A small network was shown many inputs. Here are its activations along a few directions, one row for each input.
In each table, some parts of the input vary, and every possible input appears once, in random order.
A made-up example of a description, with smaller parts first: values(2) and (point or ring(11) or (line(6) and ring(8))).
Shared parts are said once, and a part with two or three values counts as separate values.
In the rows, 128 means zero.

Other details of the inputs vary at random and push rows far along two fixed directions, the same in every table; ignore that.
These rows show it; all are for the same input, with only those details redrawn:
[ 99 156 106  89  71  92 138 140 114 142 131 170 134 142]
[144 130 161 161 179 139 109 115 135 137 120 128 110 109]
[133 121  91 144 154 125 112 114 135 173 131 133  91 137]
[115 150 136 115 109 109 128 132 120 134 125 156 130 127]
[128 162 222 134 138 124 125 135 119  89 112 151 154  94]

A family of inputs:
R1: [135  93  82 135 142 149 120 107 133 150 136 111 104 141]
R2: [130 106 159 152 166 170 128 105 135 125 126  92 126 112]
R3: [143 145 204 137 126 137 136 145 118  59 114 123 174  95]
R4: [104 134  97  87  64 100 137 145 113 116 128 153 140 152]
R5: [107 133  90  90  57 111 140 145 106 114 126 144 145 145]
R6: [141 115 148 160 170 164 129 117 135 112 136  88 134 116]
R7: [133 133 119 110 106 121 152 134 134 112 146 126 156 131]
R8: [144 102 149 160 160 163 103 116 119 107 108 107 115 111]
R9: [122 144  84  94  64  98 157 153 121 113 141 137 160 144]
R10: [115  94  84 139 138 163 116 106 120 149 132 100  99 144]
R11: [146 104  78 144 150 128 119 122 142 146 135 112 105 146]
R12: [154 112  81 142 157 114 126 135 153 160 138 110 108 142]
R13: [ 92 151 110  87  67  98 130 136 106 142 123 174 127 143]
R14: [119 146  90  91  71  88 154 153 128 115 143 146 155 151]
R15: [121 139 117 116 106 129 157 138 128 111 149 111 159 134]
R16: [133 121  91 144 154 125 112 114 135 173 131 133  91 137]
R17: [126 136 223 125 129 131 116 144 113  75  96 141 150 100]
R18: [111  90  92 133 137 163 123  99 128 162 130 100  99 140]
R19: [105 135 103  82  67  93 137 153 116 129 123 155 136 148]
R20: [136 168 218 136 142 118 133 139 127  89 119 147 161  94]
R21: [148 132  84 148 161 113 128 122 151 173 146 125 106 136]
R22: [154 130 158 158 179 135 115 128 146 132 123 116 117 113]
R23: [139  98 156 150 163 168 109 104 125 113 117 111 116 114]
R24: [146 106  84 139 153 120 118 131 145 160 131 114 101 142]
R25: [123 150 226 127 131 133 116 139 115  85 100 147 146  98]
R26: [113 121 129 111  98 124 119 133 112 108 115 143 128 137]
R27: [101 143  98  84  65 111 174 138 129 130 152 126 164 145]
R28: [162 135 155 160 183 129 123 132 154 132 130 112 124 113]
R29: [123  99  80 141 142 157 124 111 128 149 139  96 107 144]
R30: [143  99  79 137 146 143 128 111 141 150 144 107 111 141]
R31: [146 124 162 156 175 141 107 124 139 132 115 120 110 113]
R32: [109 131 129 108 100 134 156 126 128 123 139 115 152 130]
The inputs of R19 and R12 match in every part but one. If R29 is changed in the same way as R19 into R12, which row does it become?
> R15
What is each input in this table made of?
> line(4) and line(8)
Start at R21 and move only the line(4) part, one step at a time. The first step leads to R20. Which rows follow, in order?
> R16, R13
Start at R18 and move only the line(8) part, one step at a time. The first step leads to R10. Which rows follow, in order?
> R23, R8, R26, R17, R25, R13
